A small network was shown many inputs. Here are its activations along a few directions, one row for each input.
In each table, some parts of the input vary, and every possible input appears once, in random order.
Descriptions start from the smaller parts, as in this example, which fits no table here: one of 4 places along a line, together with either a single point or (one of 2 separate values, together with one of 5 places around a ring) or one of 11 places around a ring.
Shared parts are said once, and a part with two or three values counts as separate values.

A family of inputs:
row 1: [-25   9   5  32  -7   9 -28   8   9 -55 -17 -13  -2   0]
row 2: [-38   1   9 -25  11  28  -1  -4   7 -19  -1 -13  -7 -31]
row 3: [-43 -23  -4  -5  17  35  17  17   8  12 -21   9 -11 -11]
row 4: [-24   1   4   7  25  12  -3  25  -1 -15   9 -12 -16 -43]
row 5: [ 51  80 -32   1 -34 -20  44 -52  11  36  24  17  17   3]
row 6: [-16 -16  41  10  23   5 -22   1  -7 -35  -4  15  -3   9]
row 7: [ 57  78 -35   9 -15 -25  38 -38  -9  37  20  11  24  22]
row 8: [-15  -5  24  22  20 -11 -63   7  -7 -39 -19 -12   4  24]
row 9: [-37 -57   0   4  17  21 -28   5   1  45 -16  12 -11   1]
row 10: [-26  -1  33  12 -15  16   0 -15  22 -43  -5   2 -21 -31]
row 11: [-31 -60   8   4  24   6 -46   2  -5  55 -22  -6 -17   5]
row 12: [-40 -16  23  -4  22   3  -4  38 -12  36 -27  13   3  -8]
row 13: [ -4  -1  24  22   5  23 -51  32  13 -43  -1   5  13  29]
row 14: [-25  15  24 -16 -17  29  -7  -6 -18 -49  -4 -18  -8 -16]
row 15: [-49 -21   0 -13  -3  41  22   3  27  10 -17  15 -19 -30]
row 16: [-10  -7  48 -13  24   9 -38   0 -38 -29  -8 -27   1  20]
row 17: [-33 -10  11  -7  21   5   0  37   0  31 -41  -3  -1 -20]
row 18: [-28 -31 -27  -4 -23  40 -15   7 -25  22 -24  10 -12 -48]
row 19: [ 56  -1 -27  -8 -64 -55  71 -22  21  -3  56   1   6  12]
row 20: [-14  14  17  23 -33  34 -29  15  42 -51  -2  -7  -5 -11]
row 21: [ -9 -26  23 -12  56   3 -31  11  -7  -1 -13 -25  -3  -3]
row 22: [  3   5  12  19   4  25 -47  31  25 -47 -15 -11   9  17]
row 23: [-23 -38 -23   8  -9  40 -12  13 -29  26 -27   1  -8 -37]
row 24: [ 67  64 -17  -1  12 -45   4 -39 -24  54  19  12  30  47]
row 25: [-29 -18  25 -23  43  22 -15   4  -6  -9   1  -3   8   1]
row 26: [ 56   9 -38 -25 -62 -70  55 -10   6  -8  45   4  15  17]
row 27: [-25 -21  11 -21  36   4 -31  29 -26  25 -20   9 -45  10]
row 28: [-31  11  -7  23 -14   4 -26  -8  15 -69 -27   2  -2  -9]
row 29: [ 69  66 -33  10   7 -19  33 -41  -7  42  21  14  26  34]
row 30: [ 51  78 -36  12 -24 -15  43 -48  -6  35  32  21  15  15]
row 31: [-47 -43  -7   6 -21  31  -6 -11  30  37 -17  -1 -30 -39]
row 32: [ 60  59 -20  13   9 -20  29 -40 -19  46  34  30  30  46]
row 33: [ 73  -9 -32 -13 -27 -64  53  -7   4   1  44  -2  21  40]
row 34: [ 71 -12 -16 -24 -22 -90  24  -5 -13  13  41  -5  25  53]
row 35: [-12  -4   3  -6  43   8 -15  26   1 -13   0  -9  -9 -35]
row 36: [-50   3   7  -5 -11   9  10  29   1  25 -29   4 -12 -39]
row 37: [-24  -9   7 -11  10  28   9  -2  29 -18  -7 -20 -16 -47]
row 38: [ 64 -16 -19 -10 -25 -65  49  -6  -8   5  56  14  25  52]
row 39: [ 61  -4 -31   1 -44 -60  66  -8   1  -1  52  -5  14  31]
row 40: [-29 -51 -12   1  16  23 -24   4  13  40 -29  -4 -16 -11]
row 41: [-20   8  29  -4  -3  29  -4   1 -22 -45  -7 -28  -4  -4]
row 42: [ 19  -3  28   9  27  14 -19  16   3 -41 -34   3  -9 -14]
The inputs of row 2 and row 35 match in every part but one. If row 30 is changed in the same way as row 2 into row 35, which row does it become? -> row 29
What is each input in this table made of? -> one of 6 places along a line, together with either one of 2 separate values or one of 5 places along a line
Change only the place on the line of 6 in row 16. List by row number the other rows that result. -> row 6, row 10, row 14, row 41, row 42
Which other rows agree with row 4 in the place on the line of 6? List them by row number. -> row 1, row 3, row 7, row 23, row 39, row 41

A family of inputs:
row 43: [ 28  22 -11 -10 -19  -3  22 -30 -16  35  24  27  -1   6]
row 44: [ 38   8  -9   4 -17 -30  10 -22   3 -25  21 -14  27  26]
row 45: [ 39  10 -15  -1 -12 -12  21   5  15  -3  35  -2  18  24]
row 46: [ 22  19   2   0  -1 -50  17  -4  17  -9  34  -6  10  28]
row 47: [ 37  20   4   3 -18 -40   3 -15   8 -36  38   6   7  32]
row 48: [ 23  18 -27  -2  -6 -18  30 -14   2  46  13   4  12   6]
row 49: [-82 -23  63  27  79  88 -97  40  -7 -46 -69  -6 -25 -33]
row 50: [ 31  17 -23   2 -22 -36  16 -19  -8  -1   0  -4  17  24]
row 51: [-119  -42   40   10    4   95  -41   43   27  -58  -58  -20  -54  -89]
row 52: [ -98 -102   33  -11   47   67  -69   64  -25    1  -62   -9  -42  -47]
row 53: [ 36  12 -29   0 -14 -22  20 -26 -13  18   8  -3  15   2]
row 54: [ 28  17  -8 -22  -6  -7  42 -14 -11  50  11  24   2  -8]
row 55: [ 18  23 -20   1 -14 -32  27  -7   7  28   6   3  13  29]
What is each input in this table made of? -> either one of 3 separate values or (one of 2 separate values, together with one of 5 places along a line)
Which other rows belong to the same alternative as row 48? List them by row number. -> row 43, row 44, row 45, row 46, row 47, row 50, row 53, row 54, row 55

A family of inputs:
row 56: [-26  48  25  25 -23  -1  11  -4  44 -27  10   2 -17   7]
row 57: [  0 -39  37 -15  85   1 -88  29 -25 -16 -27   1   6  53]
row 58: [ -1 -19 -14  -3 -44 -21  10  21  11 -73  18 -34 -15 -15]
row 59: [ 37 -43 -22 -25 -27 -57  45 -25 -25  15   2 -11   5   0]
row 60: [ 47  48 -20 -12   0  14  26 -24 -40  38  22  14   2  19]
row 61: [-29 -48  -3 -17  23  12 -15  26   2  15  -1  -3 -21 -56]
row 62: [ 16  23  -1 -33   8 -28  57 -15  -9  45  24  -1   8   6]
row 63: [ 57  -8  18  10  63 -57 -29   3 -40  -5  10  20  49  81]
row 64: [-42 -67 -27 -33  -4   3 -22  33 -18  -2  -3 -15 -15 -37]
row 65: [-13  29  31  13  -2 -17  34 -16  32 -44  10 -26 -19 -28]
row 66: [ 40  50 -32  23  -1  19  12 -43 -20  52   0   6  19  30]
row 67: [ 12  56  27   2 -18  38   6 -20 -10 -49   2   5  -2 -13]
row 68: [  7  61   7  45 -19  46 -10 -29  13 -35 -11  -9   7   6]
row 69: [-61   2  18  -3  17  21 -15   9   8  45 -22  18 -22 -15]
row 70: [ 11  29 -20  11   6 -20  41 -23  13  59  11 -15  17  23]
row 71: [  2  -7  -4   1 -55  -7  12  17  23 -65 -36  -7  16   2]
row 72: [ -1   8  20  28 -41   2   2   1  49 -39  14  11 -17   1]
row 73: [ 25 -21 -34  -5 -50 -37  19  -2 -11  33  11  10   0  39]
row 74: [-43 -56  -4 -12 -27  14 -26  24 -14  18 -30  11 -20  -3]
row 75: [ 29 -17 -24   3 -12 -20  26 -28  21  46  16   4  31   8]
row 76: [ 24   2  52  28  48 -27 -46  12  -6 -93   1   6  32  66]
row 77: [-25  14  -8  -7  33  46 -37   2 -36  20 -17   8 -18 -46]
row 78: [ 36 -19 -12 -31 -11 -24  41  -9   2  32  38  13  14  -4]
row 79: [-37 -50  -1   4  11  35 -21   8  22  32 -16  -1   3 -27]
row 80: [-20  29  -5   5  20  64 -36   9 -21  28 -62  29   5 -22]
row 81: [-52  -4  -5 -12  40  12  -8  31   0  27   5 -19 -30 -43]
row 82: [  6  -1   4  10 -17 -10  11  12  38 -58  31 -19 -17 -33]
What is each input in this table made of? -> one of 3 separate values, together with either a single point or (one of 2 separate values, together with one of 4 places along a line)
The inputs of row 81 and row 62 match in every part but the choice among 3 separate values. If row 80 is changed in the same way as row 81 into row 62, which row does it become? -> row 66
Change only the choice among 3 separate values in row 70. List by row number the other rows that result. -> row 56, row 69
Change only the choice among 2 separate values in row 73. List by row number the other rows that result. -> row 59
Change only the choice among 2 separate values in row 79. List by row number the other rows that result. -> row 61
Change only the choice among 3 separate values in row 67. List by row number the other rows that result. -> row 60, row 77

A family of inputs:
row 83: [-42 -26 -40 -13 -63  10  31  14  16  17 -13  -1 -28 -50]
row 84: [-29 -14  30   1 -29  18   0  21  41 -69   3  -7 -16 -16]
row 85: [ -6   8  19  24  26  10 -64  -1 -19 -42 -40   5  16  24]
row 86: [-24  19  33  -1  45   4  -9  11 -16  13 -29  -3 -16  -2]
row 87: [ 92  62 -26  -1 -10 -59  41 -44  -8  31  36  18  40  66]
row 88: [-35 -12  30  -6 -14   3  28  25  46 -39  -3 -20 -21 -40]
row 89: [ -3  21  10  38  12  28 -52 -11   8 -60 -16  -7   8  -2]
row 90: [ 96   3 -31 -18  -7 -88  39 -23 -12  27  55   9  37  72]
row 91: [ -26  -18   13   11  -39    5  -22    9   25 -100  -19  -24   -2  -12]
row 92: [ -3 -48  32  -4  40  -5 -45  32  -5 -15   0  12  -1  24]
row 93: [-19 -26   5 -18 -50  21  39  -5  15  -4   5  -4 -32 -56]
row 94: [-21  18   3  -2  -6  30  13 -28  -1  32   0  14  -8 -38]
row 95: [-26 -37  22 -22  51 -22 -10  34 -15   9  -8 -16  -5   7]
row 96: [-20  19  28   5  35  16 -43  11 -18 -18 -21  16  -2  17]
row 97: [ -2 -52  14   6  29 -18 -67  21 -22 -46 -22  -4  13  29]
row 98: [  6 -51 -16 -29  29  12   3   7 -39  48  12  -8  -3 -11]
row 99: [ -5  -3 -42   7  12  36  -3   5 -24  79 -24  13  -7 -12]
row 100: [ 75  80 -25   5 -42 -60  50 -53  13  11  53   6  35  44]
row 101: [-17  32  19  19  20  33 -31   0   9 -36   3   4 -10  -8]
row 102: [ -4 -61 -48 -12  13  12   2  24 -26  76  -4  -7  -5   1]
row 103: [-25  13 -45  11 -15  42  17 -11   1  58  -8  -5  -9 -25]
row 104: [ -3   2   5  -8  20  28   0 -15 -24  54 -14  21  -1 -18]
row 105: [ 75  40 -24  -6 -80 -73  74 -20  27 -25  63  -2  23  23]
row 106: [-35  30  33  11  25  15   7  -1  27  -2  -9  -9  -6 -18]
What is each input in this table made of? -> one of 4 places along a line, together with either a single point or one of 5 places along a line
Change only the place on the line of 4 in row 103. List by row number the other rows that result. -> row 83, row 99, row 102
A walk changes only the place on the line of 5. It starts at row 99 and steps to row 104. List the rest of the walk in order. -> row 86, row 96, row 85
Change only the place on the line of 4 in row 106. List by row number the other rows that result. -> row 86, row 88, row 95
